A small network was trained on invented records. Each row is its activation on one of them, seen along a few directions.
After each row come some of the record's fields: S, J, U, L, D.
Not every record has every field; a missing one is written absent.
The largest differences between rows may come from other fields.
In the rows, 500 means zero.
Random noise pushes rows far along 6 fixed directions. That doesn't count. These rows show it; they differ only by the noise:
[523 490 429 565 480 361 364 615 401 561 413 581 625 424 461 545 494 415
 484 541 549 572 345 542 360 491 458]
[609 573 553 370 501 481 241 344 489 369 282 403 518 405 559 302 608 452
 450 380 554 268 608 532 462 529 625]
[648 400 492 340 428 381 468 526 471 374 422 441 533 444 502 410 416 522
 480 651 468 446 621 487 532 499 359]
[597 527 628 428 435 591 571 443 561 564 680 501 628 482 478 273 511 480
 586 523 351 289 616 515 327 532 641]
[537 481 493 567 510 485 722 552 549 689 631 592 690 621 472 540 433 482
 606 712 282 544 520 553 394 454 487]
[545 611 609 510 544 633 502 359 635 605 500 445 573 530 593 307 627 471
 584 410 385 272 606 556 328 484 762]
[472 560 488 673 537 522 429 525 572 736 425 503 499 475 539 458 637 438
 542 350 624 500 426 641 311 415 610]
[612 314 444 475 471 440 699 539 686 609 384 321 259 566 565 455 469 631
 524 591 654 587 793 664 675 304 205]

[533 447 437 503 465 431 565 640 411 475 608 593 526 511 431 548 367 510
 506 674 454 616 449 463 491 502 378]	S: absent / J: absent / U: u3 / L: l5 / D: d2
[492 315 554 456 267 537 507 840 430 419 874 548 438 217 418 382 353 507
 565 501 537 551 244 266 291 653 449]	S: s2 / J: j3 / U: u2 / L: l5 / D: d1
[519 345 498 511 564 524 777 484 623 576 531 486 483 693 536 620 437 620
 506 736 454 664 630 524 751 438 275]	S: s1 / J: j3 / U: u4 / L: l5 / D: d2
[583 517 507 391 511 552 455 460 533 319 428 395 468 488 627 382 451 544
 499 574 360 395 519 333 521 556 608]	S: s1 / J: j1 / U: u2 / L: l5 / D: d2
[527 362 467 564 422 467 637 760 505 585 696 506 370 452 474 468 358 583
 528 632 558 648 452 482 422 443 300]	S: absent / J: absent / U: u3 / L: l5 / D: d2
[378 453 554 589 430 542 541 451 535 699 602 609 594 527 427 574 621 447
 475 373 768 550 517 681 540 427 479]	S: s1 / J: j3 / U: u1 / L: l2 / D: d2
[345 531 491 640 630 530 572 306 562 771 383 608 651 679 517 713 719 446
 482 396 686 592 568 780 627 338 489]	S: s1 / J: j1 / U: u1 / L: l1 / D: d2
[468 717 509 439 718 516 432 166 537 417 273 498 664 706 610 580 585 436
 500 525 266 313 628 508 621 514 722]	S: s4 / J: j1 / U: u3 / L: l5 / D: d1
[652 545 499 406 538 462 170 438 336 300 307 512 655 397 519 405 494 495
 376 554 530 466 342 464 441 649 516]	S: s3 / J: j1 / U: u2 / L: l1 / D: d2
[414 545 534 487 564 534 396 623 543 328 384 450 588 447 802 574 521 492
 544 525 257 408 336 212 274 529 784]	S: absent / J: absent / U: u3 / L: l2 / D: d2
[566 378 481 395 520 418 343 619 443 266 353 434 544 381 649 491 404 575
 462 666 458 536 369 333 389 533 401]	S: s4 / J: j3 / U: u3 / L: l1 / D: d1
[521 337 375 674 400 489 592 880 460 623 650 543 222 414 408 600 298 591
 490 570 651 872 235 431 497 531 203]	S: absent / J: absent / U: u2 / L: l5 / D: d1
[433 601 395 574 448 334 187 593 245 524 410 628 656 309 363 535 584 311
 430 340 716 525 227 619 282 511 544]	S: s2 / J: j1 / U: u1 / L: l3 / D: d1
[353 530 435 506 420 357 696 396 443 656 566 581 555 611 251 692 556 399
 511 391 590 542 710 673 740 348 351]	S: s1 / J: j1 / U: u3 / L: l3 / D: d1
[421 432 388 633 424 352 732 594 477 765 617 548 487 567 280 672 481 472
 531 499 649 691 610 734 568 301 235]	S: s3 / J: j3 / U: u3 / L: l3 / D: d1
[596 555 703 510 471 784 685 373 624 697 915 505 526 539 417 155 491 558
 584 481 410 285 678 583 318 535 664]	S: s4 / J: j3 / U: u3 / L: l5 / D: d2
[496 534 382 482 455 294 662 619 398 490 527 516 581 549 383 633 373 468
 562 668 278 540 583 524 498 413 378]	S: absent / J: absent / U: u3 / L: l3 / D: d1
[513 654 447 585 536 462 171 494 476 470 206 408 324 311 558 376 659 443
 445 196 681 387 432 538 371 457 665]	S: absent / J: absent / U: u4 / L: l1 / D: d2
[521 476 561 410 451 512 513 402 377 429 681 648 618 558 296 568 432 447
 449 549 429 515 469 426 659 651 462]	S: s3 / J: j3 / U: u2 / L: l5 / D: d1
[570 464 582 539 509 689 522 581 678 573 525 352 302 428 667 278 567 641
 551 394 575 460 489 506 359 491 561]	S: absent / J: absent / U: u2 / L: l1 / D: d2
[546 259 528 549 348 503 716 771 628 660 724 392 316 370 504 410 407 640
 546 553 685 632 539 508 392 405 322]	S: s3 / J: j1 / U: u4 / L: l4 / D: d2
[496 405 534 677 437 522 697 731 501 822 825 657 620 482 354 532 421 510
 564 622 520 671 366 565 279 481 424]	S: s4 / J: j1 / U: u4 / L: l2 / D: d2
[524 609 583 552 428 704 502 396 467 625 755 600 349 516 264 370 508 469
 474 280 583 478 516 548 581 638 554]	S: absent / J: absent / U: u2 / L: l5 / D: d1
[453 444 462 582 567 481 486 468 515 550 403 544 526 571 514 627 529 498
 449 525 627 659 412 542 639 492 403]	S: s1 / J: j3 / U: u2 / L: l5 / D: d2
[486 472 536 424 536 486 418 692 608 250 389 311 434 352 882 425 448 576
 563 581 288 362 353 173 246 522 683]	S: absent / J: absent / U: u3 / L: l5 / D: d2
[555 537 575 404 405 413 172 384 283 419 531 639 706 373 307 360 572 382
 353 394 755 395 440 592 473 596 497]	S: s3 / J: j3 / U: u3 / L: l5 / D: d2
[524 470 486 471 422 491 493 576 464 455 578 468 464 393 433 427 486 506
 501 447 534 497 451 462 417 535 484]	S: s3 / J: j3 / U: u2 / L: l3 / D: d1
[515 548 479 605 548 620 617 531 548 588 623 537 510 582 518 475 450 509
 574 606 305 541 431 464 442 540 608]	S: s2 / J: j3 / U: u2 / L: l5 / D: d2
[352 379 486 492 400 480 661 569 605 561 554 422 317 486 495 587 517 492
 559 353 629 552 651 499 639 352 366]	S: s2 / J: j3 / U: u3 / L: l5 / D: d1
[464 555 437 601 633 583 602 546 642 517 385 396 319 621 708 616 498 547
 599 501 297 552 432 378 490 471 653]	S: absent / J: absent / U: u2 / L: l5 / D: d1
[479 431 465 548 556 588 627 553 645 490 469 413 361 566 652 519 482 573
 562 569 401 565 508 409 560 471 519]	S: s2 / J: j3 / U: u2 / L: l5 / D: d2
[519 346 443 409 436 336 272 717 287 226 460 605 654 323 474 596 383 459
 420 624 516 622 201 280 450 652 405]	S: s4 / J: j3 / U: u2 / L: l5 / D: d2
[486 469 518 721 483 667 826 582 629 847 852 548 409 630 420 469 457 566
 586 568 471 641 511 589 460 438 457]	S: s1 / J: j1 / U: u4 / L: l5 / D: d2
[519 613 468 627 643 545 361 432 500 544 355 494 506 556 589 468 541 498
 468 497 506 502 420 557 411 489 612]	S: s4 / J: j1 / U: u3 / L: l5 / D: d2
[555 400 340 469 469 257 400 690 319 333 377 564 547 475 458 638 271 501
 416 807 415 704 344 379 576 566 234]	S: s2 / J: j3 / U: u4 / L: l5 / D: d2
[398 432 625 522 424 623 646 514 713 583 599 392 309 455 591 421 603 559
 552 313 604 418 627 424 490 437 608]	S: s3 / J: j1 / U: u4 / L: l2 / D: d2
[472 456 488 479 332 463 460 549 435 569 644 526 250 396 273 460 513 448
 471 220 826 538 531 572 636 508 379]	S: absent / J: absent / U: u2 / L: l5 / D: d1
[487 454 480 376 548 416 683 472 537 334 453 439 656 583 627 617 426 545
 553 728 206 445 595 374 523 476 488]	S: s3 / J: j3 / U: u1 / L: l3 / D: d1
[472 476 577 479 439 577 534 438 584 536 585 464 427 454 487 340 565 531
 522 356 588 386 632 530 470 437 526]	S: s4 / J: j3 / U: u3 / L: l1 / D: d2
[444 469 516 387 312 375 350 484 298 430 566 652 485 382 184 565 486 361
 386 346 711 504 514 497 698 606 370]	S: s2 / J: j3 / U: u4 / L: l2 / D: d1

Which values does each new row have?
[604 580 557 446 568 534 285 328 367 404 450 604 672 519 392 421 518 460
 397 523 509 441 458 549 567 668 542]	S: s4 / J: j3 / U: u2 / L: l5 / D: d2
[518 467 427 443 439 306 486 600 474 422 354 427 440 411 502 504 486 506
 483 496 534 490 566 509 508 428 420]	S: absent / J: absent / U: u4 / L: l3 / D: d2
[429 681 450 661 624 536 314 448 437 569 388 597 548 530 516 547 617 402
 477 371 546 510 340 551 394 499 706]	S: absent / J: absent / U: u3 / L: l5 / D: d2
[543 513 403 471 579 476 342 569 498 261 232 388 328 459 679 552 456 556
 482 524 448 560 371 309 554 569 528]	S: absent / J: absent / U: u2 / L: l5 / D: d1
[416 494 500 551 494 501 562 581 637 552 442 380 417 463 639 468 550 531
 602 414 460 446 548 491 348 343 566]	S: s4 / J: j3 / U: u3 / L: l1 / D: d1
[364 371 468 658 516 598 491 775 750 556 396 290 169 353 823 455 591 589
 593 296 659 570 319 348 308 388 626]	S: s2 / J: j3 / U: u2 / L: l5 / D: d2
[600 385 591 186 376 405 497 436 365 190 566 582 732 488 420 495 372 524
 417 728 418 385 669 426 683 614 369]	S: absent / J: absent / U: u1 / L: l2 / D: d2
[571 545 469 642 608 612 635 485 576 698 568 538 559 661 501 496 481 537
 563 605 404 579 476 591 439 477 571]	S: s4 / J: j1 / U: u2 / L: l5 / D: d2
[601 510 586 473 349 514 493 507 320 681 862 713 701 424 138 322 463 438
 468 549 593 465 492 681 424 597 382]	S: s2 / J: j1 / U: u4 / L: l1 / D: d2
[364 555 456 633 651 456 437 357 473 563 283 653 790 675 582 812 628 412
 438 556 523 619 390 605 580 462 574]	S: s1 / J: j3 / U: u1 / L: l2 / D: d2
[575 589 542 415 425 543 717 450 431 537 820 606 663 569 272 399 405 473
 575 605 226 402 604 527 464 601 550]	S: absent / J: absent / U: u2 / L: l3 / D: d1
[689 316 535 308 451 541 418 621 638 247 309 191 155 335 747 251 461 735
 455 507 636 455 611 389 560 499 342]	S: absent / J: absent / U: u2 / L: l1 / D: d2
[407 473 580 487 525 621 520 497 688 479 502 343 336 437 708 440 601 538
 561 360 529 372 545 404 443 452 630]	S: s2 / J: j3 / U: u3 / L: l5 / D: d1
[448 523 582 496 476 641 627 393 557 586 732 576 517 566 385 450 522 467
 569 410 455 442 554 505 570 567 597]	S: s2 / J: j3 / U: u2 / L: l5 / D: d1
[485 412 508 402 308 439 828 554 524 571 785 460 437 511 308 460 413 512
 591 544 439 447 807 596 602 385 302]	S: s2 / J: j3 / U: u3 / L: l3 / D: d1
[520 469 515 467 410 458 489 706 463 418 606 508 495 383 530 442 404 476
 549 559 349 458 392 281 337 571 575]	S: absent / J: absent / U: u4 / L: l5 / D: d2
[414 413 522 505 570 463 552 541 640 441 320 427 552 520 759 623 573 527
 545 529 404 510 464 333 455 426 574]	S: s3 / J: j3 / U: u4 / L: l1 / D: d2
[511 455 607 429 411 585 536 480 552 534 740 474 423 420 419 345 503 510
 527 409 597 374 613 528 459 516 484]	S: s4 / J: j3 / U: u3 / L: l5 / D: d1
[489 501 338 699 536 456 292 784 439 516 314 448 270 352 612 594 403 519
 442 507 592 755 102 385 368 549 449]	S: s2 / J: j1 / U: u2 / L: l5 / D: d1
[491 643 567 517 499 626 517 228 499 646 625 590 480 639 300 445 574 402
 484 333 528 412 612 644 680 568 602]	S: s2 / J: j3 / U: u2 / L: l5 / D: d1
